A small network was trained on invented records. Each row is its activation on one of them, seen along a few directions.
Each row is followed by the record's values for the fields KUVU, REGOB, SESUG, BETIF, GIGOM, FAVIZ, NIVO.
Not every record has every field; a missing one is written absent.
Other fields move the rows too, some of them a lot.
In the rows, zero is written as 500.
Random noise pushes rows far along 2 fixed directions. That doesn't count. These rows show it; they differ only by the noise:
[440 513 617 403 430 590 772 314 365 573 458 413 697 579 446 620 489 443
 715]
[463 449 541 444 437 550 775 286 443 605 439 415 605 562 471 611 480 486
 597]
[472 431 523 453 444 534 742 304 479 580 441 410 551 550 487 605 477 490
 543]
[457 460 551 440 430 562 810 264 415 635 435 421 648 573 458 616 481 488
 638]

[461 546 652 414 497 587 378 547 537 282 470 378 455 448 563 640 478 353
 477] : KUVU: voze / REGOB: guk / SESUG: sef / BETIF: absent / GIGOM: kima / FAVIZ: bunez / NIVO: dafi
[488 432 420 547 519 442 457 485 564 468 530 468 328 532 568 496 484 573
 343] : KUVU: lavi / REGOB: soga / SESUG: viv / BETIF: kenef / GIGOM: tuni / FAVIZ: dopum / NIVO: lopar
[415 483 570 459 485 447 759 180 339 723 559 521 705 578 341 512 408 584
 752] : KUVU: voze / REGOB: fug / SESUG: tomim / BETIF: absent / GIGOM: kima / FAVIZ: bunez / NIVO: bafa
[510 652 563 471 481 537 309 662 469 304 554 476 519 411 513 502 574 395
 531] : KUVU: voze / REGOB: dif / SESUG: tomim / BETIF: kenef / GIGOM: mep / FAVIZ: bunez / NIVO: dafi
[542 592 389 538 585 403 406 666 429 570 596 699 513 521 449 245 488 555
 612] : KUVU: lavi / REGOB: fug / SESUG: sef / BETIF: tez / GIGOM: kima / FAVIZ: dopum / NIVO: dafi
[491 478 566 466 511 587 431 560 548 397 439 410 435 494 563 593 506 457
 396] : KUVU: voze / REGOB: soga / SESUG: sef / BETIF: sunel / GIGOM: tuni / FAVIZ: dopum / NIVO: lopar
[500 487 583 438 498 537 602 480 452 545 489 468 596 537 446 496 480 467
 622] : KUVU: voze / REGOB: fug / SESUG: tomim / BETIF: luzov / GIGOM: kima / FAVIZ: bunez / NIVO: bafa
[564 361 283 662 499 339 498 326 740 543 505 471 171 482 521 511 456 661
 134] : KUVU: absent / REGOB: nebad / SESUG: tomim / BETIF: kenef / GIGOM: kima / FAVIZ: bunez / NIVO: dafi
[345 482 615 409 528 356 604 385 378 426 607 427 496 641 412 515 358 551
 714] : KUVU: voze / REGOB: guk / SESUG: viv / BETIF: tez / GIGOM: kima / FAVIZ: dopum / NIVO: bafa
[440 486 713 428 511 577 379 551 563 172 476 258 374 470 551 665 440 359
 457] : KUVU: voze / REGOB: nebad / SESUG: sef / BETIF: sunel / GIGOM: absent / FAVIZ: bunez / NIVO: bafa
[439 274 476 440 546 362 426 399 682 317 596 409 206 533 494 507 371 564
 331] : KUVU: lavi / REGOB: nebad / SESUG: megur / BETIF: absent / GIGOM: absent / FAVIZ: dopum / NIVO: lopar
[476 556 401 506 462 521 526 497 412 659 499 624 623 517 484 398 542 602
 601] : KUVU: voze / REGOB: zuva / SESUG: viv / BETIF: tez / GIGOM: mep / FAVIZ: dopum / NIVO: lopar
[576 430 361 564 529 447 355 559 671 470 472 525 274 390 571 412 508 559
 240] : KUVU: voze / REGOB: nebad / SESUG: viv / BETIF: luzov / GIGOM: tuni / FAVIZ: bunez / NIVO: dafi
[516 466 486 474 521 512 386 640 576 399 480 468 350 453 562 485 454 464
 370] : KUVU: voze / REGOB: zuva / SESUG: sef / BETIF: sunel / GIGOM: kima / FAVIZ: bunez / NIVO: bafa
[464 549 528 508 478 510 500 426 487 504 486 475 502 498 523 544 504 515
 513] : KUVU: absent / REGOB: guk / SESUG: viv / BETIF: absent / GIGOM: kima / FAVIZ: bunez / NIVO: dafi
[467 571 568 426 474 493 541 505 439 444 501 474 528 534 534 534 479 429
 584] : KUVU: voze / REGOB: guk / SESUG: viv / BETIF: tez / GIGOM: kima / FAVIZ: bunez / NIVO: dafi
[542 437 293 564 491 395 375 572 636 475 545 590 303 409 526 414 517 583
 256] : KUVU: voze / REGOB: zuva / SESUG: tomim / BETIF: kenef / GIGOM: mep / FAVIZ: bunez / NIVO: dafi
[597 405 413 583 546 424 434 452 651 555 483 479 286 478 525 455 510 555
 244] : KUVU: voze / REGOB: fug / SESUG: megur / BETIF: luzov / GIGOM: kima / FAVIZ: bunez / NIVO: lopar
[599 357 302 564 470 543 462 582 727 524 362 483 281 387 687 533 557 472
 101] : KUVU: absent / REGOB: dif / SESUG: tomim / BETIF: sunel / GIGOM: mep / FAVIZ: bunez / NIVO: lopar
[513 332 381 518 459 437 674 297 619 662 436 484 378 515 552 546 427 597
 310] : KUVU: voze / REGOB: soga / SESUG: viv / BETIF: absent / GIGOM: kima / FAVIZ: bunez / NIVO: dafi
[525 669 620 410 510 645 395 664 329 455 539 532 672 501 447 431 592 376
 706] : KUVU: voze / REGOB: nebad / SESUG: megur / BETIF: luzov / GIGOM: absent / FAVIZ: bunez / NIVO: lopar
[571 507 323 611 496 553 512 448 535 676 454 555 462 458 567 483 575 555
 310] : KUVU: absent / REGOB: soga / SESUG: tomim / BETIF: kenef / GIGOM: tuni / FAVIZ: bunez / NIVO: lopar
[569 314 443 550 483 435 472 471 790 435 419 351 216 482 616 557 447 510
 172] : KUVU: voze / REGOB: dif / SESUG: tomim / BETIF: tez / GIGOM: kima / FAVIZ: bunez / NIVO: bafa
[456 416 601 456 490 447 568 338 506 487 533 414 476 528 423 535 416 540
 555] : KUVU: voze / REGOB: fug / SESUG: megur / BETIF: absent / GIGOM: kima / FAVIZ: bunez / NIVO: bafa
[412 442 622 443 530 382 453 371 506 404 597 409 398 545 420 488 394 548
 520] : KUVU: voze / REGOB: fug / SESUG: viv / BETIF: absent / GIGOM: kima / FAVIZ: bunez / NIVO: bafa
[489 542 473 497 510 470 364 602 496 395 572 530 441 480 486 436 502 556
 501] : KUVU: voze / REGOB: soga / SESUG: tomim / BETIF: kenef / GIGOM: tuni / FAVIZ: dopum / NIVO: dafi
[504 519 478 522 464 512 563 492 531 536 436 472 532 531 533 520 519 542
 508] : KUVU: voze / REGOB: soga / SESUG: viv / BETIF: tez / GIGOM: tuni / FAVIZ: dopum / NIVO: dafi
[588 548 435 545 487 560 353 646 632 471 398 510 421 412 634 452 588 476
 309] : KUVU: voze / REGOB: soga / SESUG: viv / BETIF: tez / GIGOM: tuni / FAVIZ: bunez / NIVO: dafi
[523 428 363 615 559 375 467 451 589 600 498 549 392 437 491 391 487 602
 362] : KUVU: voze / REGOB: fug / SESUG: viv / BETIF: kenef / GIGOM: mep / FAVIZ: bunez / NIVO: bafa
[564 521 427 510 506 497 479 626 521 535 468 558 430 494 569 428 504 490
 414] : KUVU: voze / REGOB: soga / SESUG: viv / BETIF: sunel / GIGOM: kima / FAVIZ: bunez / NIVO: dafi
[470 500 433 488 479 463 642 418 472 603 480 588 576 479 474 557 534 496
 473] : KUVU: voze / REGOB: guk / SESUG: tomim / BETIF: kenef / GIGOM: mep / FAVIZ: bunez / NIVO: dafi
[542 584 589 397 511 504 235 766 488 278 622 540 443 460 448 391 514 424
 555] : KUVU: voze / REGOB: zuva / SESUG: megur / BETIF: luzov / GIGOM: kima / FAVIZ: bunez / NIVO: dafi
[520 491 493 479 492 497 587 466 497 581 463 525 518 499 465 479 491 511
 501] : KUVU: voze / REGOB: fug / SESUG: sef / BETIF: sunel / GIGOM: kima / FAVIZ: bunez / NIVO: dafi
[442 439 589 400 499 455 534 514 559 330 474 439 439 474 570 637 493 378
 414] : KUVU: voze / REGOB: guk / SESUG: tomim / BETIF: tez / GIGOM: mep / FAVIZ: bunez / NIVO: dafi
[591 366 231 626 542 447 475 537 671 673 435 606 366 383 564 387 491 562
 224] : KUVU: absent / REGOB: dif / SESUG: sef / BETIF: sunel / GIGOM: mep / FAVIZ: bunez / NIVO: bafa
[532 592 543 454 481 583 525 583 389 559 479 558 681 455 466 457 538 418
 646] : KUVU: voze / REGOB: dif / SESUG: sef / BETIF: sunel / GIGOM: tuni / FAVIZ: bunez / NIVO: dafi
[492 404 526 561 487 513 599 414 645 410 358 346 393 397 618 745 520 400
 282] : KUVU: absent / REGOB: guk / SESUG: sef / BETIF: sunel / GIGOM: mep / FAVIZ: bunez / NIVO: dafi
[563 559 276 615 481 555 671 378 386 903 454 663 655 525 463 346 590 626
 560] : KUVU: absent / REGOB: nebad / SESUG: viv / BETIF: kenef / GIGOM: absent / FAVIZ: bunez / NIVO: lopar
[459 441 535 505 455 540 585 419 546 518 456 440 542 546 472 586 488 570
 518] : KUVU: lavi / REGOB: soga / SESUG: sef / BETIF: absent / GIGOM: tuni / FAVIZ: dopum / NIVO: dafi
[405 373 607 450 584 311 469 424 557 300 590 369 286 565 498 563 325 525
 507] : KUVU: voze / REGOB: guk / SESUG: megur / BETIF: luzov / GIGOM: kima / FAVIZ: dopum / NIVO: bafa
[430 481 461 506 550 360 239 760 531 241 668 572 306 529 499 391 431 555
 450] : KUVU: lavi / REGOB: zuva / SESUG: tomim / BETIF: kenef / GIGOM: mep / FAVIZ: dopum / NIVO: bafa
[515 760 721 397 481 811 389 718 296 390 429 474 834 417 572 574 601 201
 789] : KUVU: voze / REGOB: zuva / SESUG: sef / BETIF: sunel / GIGOM: mep / FAVIZ: bunez / NIVO: lopar
[409 538 496 476 576 357 495 520 351 547 643 639 546 580 379 342 422 632
 734] : KUVU: lavi / REGOB: guk / SESUG: viv / BETIF: luzov / GIGOM: kima / FAVIZ: dopum / NIVO: bafa
[379 448 637 456 576 350 528 446 364 436 669 490 521 602 316 455 405 591
 719] : KUVU: lavi / REGOB: fug / SESUG: megur / BETIF: luzov / GIGOM: tuni / FAVIZ: dopum / NIVO: bafa
[477 425 651 493 482 572 556 464 564 350 398 271 417 487 634 738 459 383
 400] : KUVU: voze / REGOB: soga / SESUG: tomim / BETIF: luzov / GIGOM: tuni / FAVIZ: bunez / NIVO: bafa

Which values does each new row have?
[583 669 556 525 505 725 335 745 529 364 347 422 487 406 704 606 615 274
 391] : KUVU: absent / REGOB: guk / SESUG: sef / BETIF: sunel / GIGOM: kima / FAVIZ: bunez / NIVO: lopar
[629 697 389 599 502 607 321 752 502 536 471 622 567 421 563 394 640 440
 436] : KUVU: absent / REGOB: soga / SESUG: tomim / BETIF: kenef / GIGOM: tuni / FAVIZ: bunez / NIVO: dafi
[618 482 424 545 525 524 268 675 659 416 470 491 341 374 568 451 596 444
 256] : KUVU: voze / REGOB: dif / SESUG: megur / BETIF: luzov / GIGOM: mep / FAVIZ: bunez / NIVO: lopar
[420 535 502 404 538 414 274 620 421 341 738 581 426 557 405 334 432 581
 626] : KUVU: lavi / REGOB: zuva / SESUG: tomim / BETIF: absent / GIGOM: kima / FAVIZ: dopum / NIVO: lopar
[464 466 483 475 487 449 540 502 480 502 516 491 500 508 522 473 459 477
 525] : KUVU: voze / REGOB: dif / SESUG: viv / BETIF: tez / GIGOM: mep / FAVIZ: bunez / NIVO: bafa
[552 476 375 613 518 367 408 445 637 450 563 471 251 492 495 459 492 587
 275] : KUVU: absent / REGOB: nebad / SESUG: tomim / BETIF: kenef / GIGOM: kima / FAVIZ: bunez / NIVO: dafi
[511 380 359 554 422 546 753 250 555 752 354 470 510 491 589 578 517 561
 364] : KUVU: voze / REGOB: nebad / SESUG: viv / BETIF: tez / GIGOM: mep / FAVIZ: bunez / NIVO: lopar
[459 369 447 523 584 400 538 440 495 586 546 537 430 530 437 439 396 625
 487] : KUVU: voze / REGOB: soga / SESUG: sef / BETIF: luzov / GIGOM: tuni / FAVIZ: dopum / NIVO: bafa
[523 522 489 464 482 515 468 623 439 507 528 587 570 437 460 436 555 494
 558] : KUVU: voze / REGOB: zuva / SESUG: megur / BETIF: luzov / GIGOM: mep / FAVIZ: bunez / NIVO: dafi
[550 476 349 619 426 442 835 179 458 905 461 565 638 609 392 493 495 663
 543] : KUVU: voze / REGOB: dif / SESUG: tomim / BETIF: kenef / GIGOM: kima / FAVIZ: bunez / NIVO: dafi
[498 633 609 389 508 701 351 727 464 326 409 484 581 379 622 597 607 245
 463] : KUVU: voze / REGOB: guk / SESUG: sef / BETIF: sunel / GIGOM: mep / FAVIZ: bunez / NIVO: lopar
[569 563 495 519 517 486 439 592 465 532 530 562 505 500 458 389 523 516
 546] : KUVU: voze / REGOB: fug / SESUG: megur / BETIF: luzov / GIGOM: kima / FAVIZ: bunez / NIVO: dafi
[545 519 493 507 461 650 637 409 525 629 321 449 562 470 596 636 542 426
 435] : KUVU: voze / REGOB: guk / SESUG: sef / BETIF: sunel / GIGOM: kima / FAVIZ: bunez / NIVO: lopar
[496 582 540 524 489 469 471 429 523 399 502 402 429 457 510 590 535 475
 449] : KUVU: voze / REGOB: guk / SESUG: tomim / BETIF: kenef / GIGOM: kima / FAVIZ: bunez / NIVO: dafi
[456 524 492 530 458 509 648 389 481 534 448 494 577 477 514 658 542 460
 470] : KUVU: absent / REGOB: guk / SESUG: tomim / BETIF: kenef / GIGOM: mep / FAVIZ: bunez / NIVO: dafi
[556 496 432 504 433 567 678 363 490 702 422 504 573 536 517 547 532 497
 473] : KUVU: voze / REGOB: dif / SESUG: tomim / BETIF: kenef / GIGOM: kima / FAVIZ: bunez / NIVO: lopar
[471 411 328 497 570 343 246 679 662 299 610 595 171 459 559 414 502 548
 193] : KUVU: lavi / REGOB: guk / SESUG: tomim / BETIF: kenef / GIGOM: mep / FAVIZ: dopum / NIVO: lopar
[481 494 644 463 528 506 359 530 537 312 523 399 426 485 477 561 510 471
 482] : KUVU: voze / REGOB: fug / SESUG: megur / BETIF: luzov / GIGOM: tuni / FAVIZ: dopum / NIVO: lopar
[595 513 503 580 518 551 463 464 581 548 412 425 430 456 539 543 574 468
 349] : KUVU: voze / REGOB: fug / SESUG: megur / BETIF: luzov / GIGOM: kima / FAVIZ: bunez / NIVO: lopar
[492 631 742 414 492 611 374 566 491 228 486 329 526 456 497 626 516 305
 569] : KUVU: voze / REGOB: nebad / SESUG: sef / BETIF: sunel / GIGOM: kima / FAVIZ: bunez / NIVO: dafi
[440 452 577 482 489 517 771 280 437 641 412 414 608 550 456 635 436 492
 600] : KUVU: voze / REGOB: guk / SESUG: sef / BETIF: sunel / GIGOM: kima / FAVIZ: bunez / NIVO: bafa
[545 305 273 642 501 359 620 368 739 604 369 481 231 439 666 574 471 561
  96] : KUVU: voze / REGOB: guk / SESUG: viv / BETIF: tez / GIGOM: mep / FAVIZ: bunez / NIVO: dafi
